A small network was shown many inputs. Here are its activations along a few directions, one row for each input.
In each table, some parts of the input vary, and every possible input appears once, in random order.
Descriptions start from the smaller parts, as in this example, which fits no table here: one of 5 places around a ring, together with either a single point or one of 11 places around a ring or (one of 3 separate values, together with one of 4 places along a line).
Shared parts are said once, and a part with two or three values counts as separate values.
In the rows, 128 means zero.

Table:
x1: 145; 93; 81; 135; 116; 124; 93; 52; 55; 148; 176; 112; 120; 124; 91
x2: 121; 189; 140; 146; 107; 136; 146; 192; 147; 111; 85; 151; 90; 125; 118
x3: 165; 77; 109; 98; 176; 166; 140; 134; 161; 174; 143; 116; 144; 94; 147
x4: 110; 109; 124; 138; 108; 99; 98; 64; 65; 106; 170; 118; 138; 155; 111
x5: 128; 91; 151; 105; 168; 140; 144; 142; 176; 135; 133; 132; 161; 127; 168
x6: 150; 83; 129; 100; 171; 155; 143; 136; 168; 158; 139; 123; 150; 106; 156
x7: 158; 177; 95; 139; 116; 160; 143; 182; 137; 146; 98; 136; 75; 89; 94
x8: 167; 172; 80; 141; 120; 167; 143; 180; 133; 156; 100; 131; 71; 79; 90
x9: 134; 89; 146; 104; 169; 144; 144; 140; 174; 141; 135; 130; 158; 122; 165
x10: 139; 87; 140; 102; 170; 147; 143; 139; 172; 147; 136; 128; 156; 116; 162
x11: 163; 175; 87; 140; 118; 163; 143; 181; 135; 151; 99; 134; 73; 84; 92
x12: 149; 181; 109; 138; 112; 153; 145; 184; 140; 136; 95; 142; 80; 99; 99
x13: 117; 95; 162; 108; 167; 133; 145; 145; 181; 124; 130; 136; 166; 138; 175
x14: 170; 75; 102; 97; 177; 170; 139; 134; 159; 179; 144; 114; 142; 90; 144
x15: 99; 115; 136; 137; 107; 90; 100; 65; 68; 95; 167; 121; 140; 165; 118
x16: 45; 135; 221; 118; 126; 58; 138; 142; 217; 84; 76; 121; 222; 194; 224
x17: 60; 232; 219; 171; 81; 64; 134; 187; 177; 58; 16; 148; 157; 191; 175
x18: 122; 93; 156; 106; 168; 136; 144; 143; 179; 130; 132; 134; 164; 133; 171
x19: 154; 179; 102; 138; 114; 157; 144; 183; 139; 141; 96; 139; 77; 94; 96
x20: 138; 185; 122; 141; 109; 146; 146; 187; 143; 127; 92; 146; 84; 108; 106
x21: 131; 99; 100; 136; 112; 113; 95; 57; 60; 130; 173; 114; 128; 138; 100
x22: 127; 187; 134; 144; 107; 139; 145; 191; 146; 117; 88; 150; 88; 119; 113
x23: 160; 79; 116; 98; 174; 163; 141; 135; 163; 169; 142; 118; 146; 98; 150
x24: 141; 95; 87; 135; 115; 121; 93; 54; 57; 142; 175; 113; 123; 129; 94
x25: 94; 117; 141; 137; 107; 86; 102; 66; 69; 90; 165; 123; 142; 170; 122
x26: 126; 101; 106; 137; 110; 110; 96; 59; 61; 124; 173; 115; 130; 142; 102
x27: 136; 97; 93; 136; 113; 117; 94; 56; 58; 136; 174; 113; 125; 134; 97
x28: 121; 104; 112; 137; 109; 106; 97; 61; 62; 118; 172; 116; 133; 146; 105
x29: 21; 153; 211; 143; 78; 11; 111; 51; 109; 49; 101; 108; 190; 223; 155
x30: 133; 186; 128; 142; 108; 142; 145; 189; 144; 122; 90; 148; 86; 114; 109
x31: 116; 106; 118; 138; 108; 102; 98; 62; 63; 112; 171; 117; 136; 151; 108
x32: 144; 183; 116; 140; 110; 150; 146; 185; 142; 131; 94; 144; 82; 103; 102
x33: 155; 81; 123; 99; 173; 159; 142; 135; 166; 163; 141; 121; 148; 102; 153
x34: 115; 190; 146; 147; 106; 134; 146; 194; 148; 106; 83; 152; 92; 131; 122
x35: 105; 112; 130; 137; 107; 95; 99; 64; 66; 101; 168; 120; 139; 160; 115
x36: 145; 85; 135; 101; 171; 151; 143; 137; 170; 152; 138; 126; 153; 111; 159
Question: Describe the family of inputs behind these rows.
Answer: one of 3 separate values, together with either a single point or one of 11 places along a line
Question: The inputs of x17 and x16 match in every part but the choice among 3 separate values. If x11 is changed in the same way as x17 into x16, which row does it become?
Answer: x3
Question: List by row number the other rows that have the choice among 3 separate values in common with x1.
Answer: x4, x15, x21, x24, x25, x26, x27, x28, x29, x31, x35
Question: Change only the choice among 3 separate values in x5. List by row number the other rows that result.
Answer: x22, x35

Table:
x37: 134; 180; 157; 126; 143; 156; 170; 237; 223; 133; 54; 152; 118; 107; 160
x38: 130; 97; 124; 115; 143; 125; 125; 103; 134; 141; 141; 114; 152; 127; 141
x39: 129; 95; 127; 114; 145; 128; 126; 107; 132; 137; 147; 119; 149; 128; 140
x40: 106; 144; 143; 139; 108; 105; 121; 115; 109; 103; 127; 131; 127; 150; 122
x41: 135; 204; 142; 137; 124; 154; 170; 237; 198; 127; 52; 152; 89; 102; 130
x42: 161; 196; 114; 135; 128; 176; 165; 235; 181; 145; 69; 149; 72; 81; 114
x43: 107; 146; 138; 139; 105; 100; 119; 110; 111; 110; 119; 124; 131; 148; 122
x44: 103; 119; 157; 127; 129; 106; 124; 115; 133; 107; 130; 129; 155; 155; 151
x45: 103; 119; 159; 127; 130; 108; 125; 117; 132; 105; 133; 132; 153; 155; 151
x46: 129; 95; 129; 114; 146; 129; 127; 109; 132; 135; 150; 121; 147; 129; 140
x47: 106; 145; 140; 139; 106; 102; 120; 112; 110; 107; 122; 126; 130; 148; 122
x48: 105; 122; 152; 128; 125; 100; 121; 108; 135; 116; 119; 119; 161; 152; 151
x49: 107; 146; 137; 140; 104; 99; 118; 108; 111; 112; 116; 122; 133; 147; 122
x50: 104; 121; 154; 128; 127; 103; 122; 112; 134; 111; 125; 124; 158; 153; 151
x51: 149; 102; 102; 122; 137; 140; 120; 103; 109; 149; 150; 119; 125; 113; 115
x52: 131; 136; 109; 139; 110; 124; 115; 112; 95; 127; 138; 126; 112; 128; 105
x53: 148; 100; 108; 121; 141; 147; 122; 111; 106; 141; 161; 128; 119; 116; 115
x54: 149; 102; 104; 122; 138; 142; 120; 105; 108; 147; 153; 121; 124; 114; 115
x55: 131; 135; 114; 138; 113; 129; 117; 117; 93; 120; 146; 133; 107; 130; 105
x56: 132; 138; 106; 140; 108; 121; 114; 108; 96; 131; 132; 121; 115; 126; 105
x57: 129; 94; 130; 114; 147; 131; 128; 111; 131; 133; 152; 124; 146; 130; 140
x58: 178; 160; 108; 119; 154; 194; 168; 230; 195; 168; 83; 146; 85; 68; 124
x59: 131; 135; 112; 139; 112; 127; 117; 115; 94; 123; 143; 131; 109; 129; 105
x60: 128; 94; 132; 113; 148; 132; 128; 113; 130; 131; 155; 126; 144; 130; 140
x61: 149; 103; 101; 123; 136; 139; 119; 101; 109; 152; 148; 116; 127; 112; 116
x62: 158; 154; 131; 112; 159; 181; 173; 233; 220; 160; 77; 146; 108; 83; 150
x63: 148; 100; 107; 121; 140; 145; 122; 109; 106; 143; 159; 126; 121; 115; 115
x64: 132; 137; 108; 140; 109; 123; 114; 110; 96; 129; 135; 123; 113; 127; 105
x65: 148; 101; 105; 122; 139; 144; 121; 107; 107; 145; 156; 124; 122; 114; 115
x66: 130; 96; 126; 115; 144; 126; 125; 105; 133; 139; 144; 116; 150; 128; 141
x67: 106; 144; 141; 139; 107; 104; 121; 113; 109; 105; 125; 129; 128; 149; 122
x68: 131; 136; 111; 139; 111; 126; 116; 113; 94; 125; 140; 128; 110; 128; 105
x69: 105; 121; 153; 128; 126; 102; 122; 110; 134; 113; 122; 122; 159; 153; 151
x70: 104; 120; 156; 128; 128; 105; 123; 113; 133; 109; 127; 127; 157; 154; 151
x71: 105; 143; 144; 138; 109; 107; 122; 117; 108; 101; 130; 134; 125; 150; 122
Question: The inputs of x61 and x49 match in every part but one. If x54 is changed in the same way as x61 into x49, which row does it become?
Answer: x47
Question: Describe the family of inputs behind these rows.
Answer: one of 5 places around a ring, together with either a single point or one of 6 places along a line
Question: Change only the place on the line of 6 in x50. List by row number the other rows that result.
Answer: x44, x45, x48, x69, x70
Question: List by row number the other rows that have the place on the ring of 5 in common with x52.
Answer: x42, x55, x56, x59, x64, x68
Question: Change only the place on the line of 6 in x38. List by row number the other rows that result.
Answer: x39, x46, x57, x60, x66

Table:
x72: 82; 75; 161; 126; 122; 77; 95; 37; 72; 85; 190; 121; 175; 188; 143
x73: 105; 153; 171; 125; 127; 120; 149; 167; 167; 105; 100; 144; 132; 142; 149
x74: 120; 138; 165; 127; 146; 139; 145; 176; 161; 103; 119; 154; 132; 138; 155
x75: 125; 105; 146; 109; 155; 148; 144; 161; 160; 122; 150; 145; 136; 128; 155
x76: 136; 90; 137; 109; 157; 136; 131; 119; 152; 150; 130; 119; 159; 124; 156
x77: 128; 147; 151; 133; 137; 144; 141; 175; 146; 107; 120; 154; 117; 131; 139
x78: 143; 166; 123; 145; 119; 152; 134; 173; 117; 114; 122; 154; 85; 117; 106
x79: 143; 96; 125; 111; 160; 154; 141; 135; 142; 138; 153; 137; 126; 114; 132
x80: 97; 94; 132; 138; 105; 85; 88; 35; 42; 92; 192; 121; 144; 173; 111
x81: 128; 107; 131; 113; 143; 113; 128; 106; 157; 147; 114; 99; 172; 125; 156
x82: 102; 148; 155; 130; 125; 106; 138; 145; 163; 115; 90; 123; 149; 145; 154
x83: 136; 116; 116; 119; 134; 118; 124; 105; 142; 151; 115; 99; 156; 118; 139
x84: 109; 157; 141; 136; 116; 110; 134; 144; 148; 119; 91; 123; 133; 138; 138
x85: 113; 162; 157; 131; 118; 124; 146; 166; 152; 108; 101; 144; 117; 135; 132
x86: 133; 114; 132; 115; 146; 153; 140; 160; 146; 126; 151; 144; 121; 121; 139
x87: 152; 108; 109; 121; 139; 144; 124; 117; 123; 157; 132; 118; 128; 110; 123
x88: 124; 176; 113; 148; 99; 118; 128; 142; 119; 126; 93; 123; 102; 123; 105
x89: 128; 180; 128; 143; 101; 133; 139; 164; 123; 116; 102; 144; 86; 121; 99
x90: 135; 87; 139; 105; 169; 150; 145; 136; 157; 135; 152; 137; 141; 121; 149
x91: 135; 156; 137; 139; 128; 148; 138; 174; 131; 111; 121; 154; 101; 124; 122
x92: 148; 132; 103; 127; 128; 161; 133; 158; 116; 133; 152; 144; 90; 107; 106
x93: 117; 167; 127; 142; 108; 114; 131; 143; 133; 122; 92; 123; 117; 130; 121
x94: 144; 99; 123; 115; 148; 140; 128; 118; 138; 153; 131; 118; 144; 117; 140
x95: 105; 104; 117; 144; 96; 89; 85; 34; 27; 96; 193; 120; 128; 166; 94
x96: 120; 171; 142; 137; 109; 128; 142; 165; 137; 112; 102; 144; 101; 128; 115
x97: 123; 134; 125; 133; 118; 110; 121; 117; 148; 144; 97; 112; 151; 130; 140
x98: 90; 85; 146; 132; 114; 81; 92; 36; 57; 89; 191; 121; 160; 181; 127
x99: 141; 123; 118; 121; 137; 157; 137; 159; 131; 130; 151; 144; 105; 114; 123
x100: 150; 105; 111; 117; 151; 158; 138; 134; 127; 142; 154; 137; 110; 107; 116
x101: 115; 125; 139; 127; 127; 106; 124; 118; 163; 141; 96; 113; 166; 137; 157
x102: 151; 134; 88; 131; 117; 126; 117; 104; 113; 159; 117; 99; 124; 104; 106
x103: 131; 143; 111; 139; 109; 114; 117; 116; 133; 148; 98; 112; 135; 123; 124
x104: 144; 125; 102; 125; 126; 122; 121; 105; 127; 155; 116; 99; 140; 111; 123
x105: 138; 152; 97; 145; 100; 119; 114; 115; 118; 151; 99; 112; 119; 116; 107
x106: 159; 117; 95; 127; 130; 148; 121; 116; 108; 160; 133; 118; 112; 103; 107
x107: 158; 115; 97; 123; 143; 163; 134; 133; 113; 146; 155; 136; 94; 100; 100
Question: The inputs of x97 and x103 match in every part but one. If x84 is changed in the same way as x97 into x103, which row does it become?
Answer: x93
Question: Describe the family of inputs behind these rows.
Answer: one of 4 places along a line, together with either a single point or one of 8 places around a ring
Question: A walk changes only the place on the line of 4. It starts at x76 and steps to x94. List the rest of the walk in order.
Answer: x87, x106
Question: List by row number the other rows that have the place on the line of 4 in common with x89.
Answer: x78, x88, x92, x95, x102, x105, x106, x107
Question: Change only the place on the line of 4 in x73. List by row number the other rows that result.
Answer: x85, x89, x96
